These are the activations of a small network on made-up records, seen along a few directions, one row for each record.
Each row is followed by the record's values for the fields Mon, Sab, Bop, Tig.
A field that a record lacks is left out.
Other fields move the rows too, some of them a lot.
(in the rows, 500 means zero)
Strong random noise was added to every row along 8 fixed directions; ignore it. To show where, here is one row again and again, with new noise each time:
[390 582 564 536 585 296 450 473 661 599 473 619 412 385 445 514 444 577
 429 338 523 493 587]
[417 575 313 537 426 437 561 573 499 477 482 497 469 539 431 322 359 520
 458 564 388 465 479]
[469 685 504 573 535 251 469 599 593 437 393 565 402 450 509 487 581 564
 610 484 440 573 669]
[533 507 571 255 476 501 548 490 444 543 504 603 543 491 333 474 552 488
 523 478 566 564 493]
[380 561 297 533 577 420 581 490 546 454 539 552 473 503 421 225 296 576
 477 402 513 452 582]
[530 473 728 355 360 535 527 503 551 355 514 697 643 634 528 676 559 439
 603 730 397 376 427]
[510 241 529 568 666 596 454 303 506 356 576 583 401 524 646 594 519 450
 520 368 719 407 638]
[462 407 577 502 482 623 386 467 652 310 514 579 401 572 695 661 467 383
 565 655 415 342 417]
[445 631 296 486 529 502 572 672 559 423 462 437 505 558 454 265 474 502
 601 622 294 516 417]
[579 470 390 348 461 526 491 539 317 592 431 415 358 444 356 452 624 436
 478 458 587 688 508]

[560 410 541 362 564 531 536 319 382 501 566 563 536 461 486 460 544 532
 556 315 720 499 671]
{Mon: t6, Sab: y3, Bop: d3}
[425 490 414 436 261 446 510 504 442 662 446 494 448 493 374 534 466 476
 314 587 345 413 359]
{Mon: t2, Sab: y3, Bop: d3, Tig: l2}
[480 488 452 516 474 462 500 468 502 498 491 493 451 503 477 483 476 503
 450 480 491 464 524]
{Mon: t4, Sab: y3, Bop: d3, Tig: l2}
[524 459 568 459 551 535 442 570 567 637 458 524 472 408 498 686 630 452
 499 470 493 600 414]
{Mon: t1, Sab: y3, Bop: d1, Tig: l2}
[586 510 567 414 324 384 534 496 276 406 439 545 452 595 361 516 557 464
 466 582 607 601 623]
{Mon: t3, Sab: y3, Bop: d3, Tig: l2}
[525 569 329 578 197 442 459 542 318 696 455 427 386 353 511 519 316 506
 341 496 511 573 531]
{Mon: t1, Sab: y1, Bop: d3, Tig: l2}
[475 472 562 445 519 487 568 485 532 478 525 648 609 527 456 543 482 534
 524 471 568 490 539]
{Mon: t6, Sab: y3, Bop: d1, Tig: l2}
[454 438 431 428 452 550 475 430 481 421 498 526 391 535 519 487 450 450
 478 511 526 432 508]
{Mon: t6, Sab: y3, Bop: d3, Tig: l2}
[577 405 612 371 568 630 560 415 418 573 575 518 650 510 438 503 571 493
 510 435 601 525 458]
{Mon: t1, Sab: y3, Bop: d3}
[401 618 575 578 756 384 592 565 719 602 538 569 695 466 456 370 514 645
 546 367 397 471 482]
{Mon: t3, Sab: y3, Bop: d3}
[448 603 375 619 457 468 518 509 482 486 503 338 480 547 496 289 328 541
 409 523 409 451 480]
{Mon: t4, Sab: y3, Bop: d3}
[482 539 594 539 579 528 443 537 682 586 501 458 550 436 619 574 577 504
 565 525 303 407 377]
{Mon: t2, Sab: y3, Bop: d3, Tig: l1}
[444 393 662 535 476 525 445 464 552 547 524 569 476 550 432 650 346 436
 275 508 594 499 386]
{Mon: t5, Sab: y3, Bop: d1, Tig: l2}
[571 372 574 516 701 478 518 441 464 527 463 445 499 508 479 573 847 506
 553 393 561 548 567]
{Mon: t2, Sab: y3, Bop: d3, Tig: l2}
[498 640 537 369 319 433 560 630 475 683 454 492 618 487 311 476 515 515
 424 628 320 544 324]
{Mon: t5, Sab: y1, Bop: d3, Tig: l2}
[489 449 692 640 418 357 459 550 562 407 409 671 510 570 595 829 653 476
 525 634 460 473 557]
{Mon: t3, Sab: y3, Bop: d1, Tig: l2}
[525 466 342 369 494 797 378 556 519 292 527 471 321 472 720 465 379 356
 682 610 522 496 428]
{Mon: t6, Sab: y1, Bop: d3, Tig: l2}
[407 422 549 465 699 611 417 458 737 431 512 481 460 545 548 540 554 443
 522 510 421 377 352]
{Mon: t4, Sab: y3, Bop: d1, Tig: l2}
[490 593 394 458 487 514 621 527 478 534 556 513 668 494 449 310 390 589
 568 477 465 481 517]
{Mon: t2, Sab: y3, Bop: d1}
[445 457 600 715 600 493 290 386 665 366 506 416 271 493 738 612 435 453
 460 491 500 380 534]
{Mon: t3, Sab: y1, Bop: d3, Tig: l1}
[418 582 501 352 518 505 479 500 599 584 545 599 478 397 417 416 298 522
 447 408 552 512 451]
{Mon: t5, Sab: y1, Bop: d3, Tig: l2}
[498 401 516 528 747 571 564 461 616 547 563 447 636 499 536 455 666 540
 575 414 433 407 437]
{Mon: t4, Sab: y1, Bop: d3, Tig: l2}
[471 444 710 546 752 558 549 496 693 570 550 526 755 526 553 586 648 563
 570 449 428 426 394]
{Mon: t6, Sab: y3, Bop: d1}
[468 665 562 418 436 580 476 560 614 306 550 578 558 563 608 396 248 476
 639 648 429 441 468]
{Mon: t5, Sab: y3, Bop: d3, Tig: l1}
[620 647 701 624 255 137 354 517 328 622 314 451 301 361 525 789 718 531
 439 472 564 697 760]
{Mon: t6, Sab: y1, Bop: d3, Tig: l1}
[505 556 471 426 463 530 459 504 479 440 480 499 462 487 536 482 468 487
 576 511 533 531 544]
{Mon: t6, Sab: y3, Bop: d1}
[464 462 272 710 624 440 596 453 407 702 543 243 510 464 398 222 471 599
 318 321 472 498 499]
{Mon: t2, Sab: y1, Bop: d3, Tig: l1}
[565 361 561 734 766 438 514 444 458 563 490 427 534 461 566 577 738 571
 523 291 661 588 667]
{Mon: t3, Sab: y3, Bop: d1}
[431 511 427 266 482 686 420 506 578 371 521 497 355 553 457 380 323 371
 507 603 469 466 339]
{Mon: t5, Sab: y3, Bop: d3, Tig: l2}
[409 486 557 545 447 447 562 322 559 342 606 599 598 622 552 408 301 563
 475 526 463 224 572]
{Mon: t2, Sab: y3, Bop: d3, Tig: l1}
[490 572 314 490 430 493 509 599 477 295 430 501 419 585 508 420 511 457
 624 653 427 521 537]
{Mon: t2, Sab: y3, Bop: d1, Tig: l2}
[473 614 478 450 622 526 438 614 661 576 448 432 449 402 499 493 538 504
 562 451 438 605 421]
{Mon: t4, Sab: y3, Bop: d1, Tig: l2}
[524 528 630 338 441 424 527 416 472 303 499 719 522 557 502 555 535 517
 643 513 621 470 693]
{Mon: t6, Sab: y3, Bop: d3, Tig: l2}
[546 668 495 254 492 527 513 587 499 578 467 480 562 430 394 408 593 515
 639 501 449 623 455]
{Mon: t2, Sab: y3, Bop: d1}

Here are new rows. What are their fields?
[526 581 224 281 380 562 590 570 335 566 465 339 470 512 296 221 497 478
 501 552 409 578 414]
{Mon: t4, Sab: y3, Bop: d3, Tig: l2}
[487 410 347 520 506 520 558 540 400 518 463 424 450 551 427 420 576 468
 452 524 467 531 460]
{Mon: t3, Sab: y3, Bop: d3, Tig: l2}
[497 475 511 526 507 473 450 423 547 443 498 516 436 491 573 552 542 499
 524 489 507 421 558]
{Mon: t4, Sab: y1, Bop: d3, Tig: l2}
[528 621 535 390 582 498 495 535 513 691 511 472 543 352 410 418 514 553
 517 365 538 637 478]
{Mon: t1, Sab: y1, Bop: d3}
[459 464 454 667 331 501 438 533 474 560 463 437 412 515 572 604 406 451
 334 616 412 456 398]
{Mon: t5, Sab: y1, Bop: d3, Tig: l2}
[483 500 340 511 523 505 552 589 420 706 480 403 479 428 328 400 447 510
 346 401 536 660 417]
{Mon: t1, Sab: y3, Bop: d1, Tig: l2}
[496 559 498 624 263 238 489 538 402 609 359 473 422 493 437 628 616 528
 374 569 389 512 574]
{Mon: t4, Sab: y3, Bop: d3, Tig: l2}
[508 478 317 526 537 528 487 432 381 573 529 439 394 364 530 364 394 537
 475 305 676 564 631]
{Mon: t6, Sab: y1, Bop: d3, Tig: l2}
[556 624 312 619 472 501 518 740 420 698 397 174 492 455 427 374 607 499
 463 584 278 680 335]
{Mon: t2, Sab: y3, Bop: d1, Tig: l1}
[453 543 466 613 522 525 392 650 628 620 423 374 386 429 574 590 527 444
 435 561 338 561 320]
{Mon: t5, Sab: y1, Bop: d3, Tig: l2}
[443 382 277 713 336 458 495 463 373 342 478 562 338 558 612 543 301 469
 414 530 618 456 666]
{Mon: t6, Sab: y3, Bop: d1, Tig: l2}
[439 721 640 618 624 181 499 472 672 604 466 461 562 422 454 425 571 679
 499 356 398 463 628]
{Mon: t4, Sab: y1, Bop: d3, Tig: l1}
[523 623 448 396 731 533 388 617 607 538 433 372 329 357 489 402 639 470
 633 405 504 700 474]
{Mon: t5, Sab: y1, Bop: d3, Tig: l2}
[501 373 570 339 343 584 604 395 465 505 594 669 672 580 443 562 447 479
 468 589 459 311 412]
{Mon: t2, Sab: y3, Bop: d3, Tig: l2}
[514 463 570 404 575 691 367 620 660 586 465 500 421 406 575 716 582 370
 546 553 439 601 274]
{Mon: t1, Sab: y3, Bop: d1, Tig: l2}
[477 599 458 471 544 452 465 598 579 429 439 507 424 463 549 479 578 500
 634 536 414 538 524]
{Mon: t6, Sab: y1, Bop: d3, Tig: l2}
[496 313 396 637 477 532 548 530 408 721 485 456 513 444 470 626 532 489
 328 423 534 550 432]
{Mon: t6, Sab: y3, Bop: d1, Tig: l2}
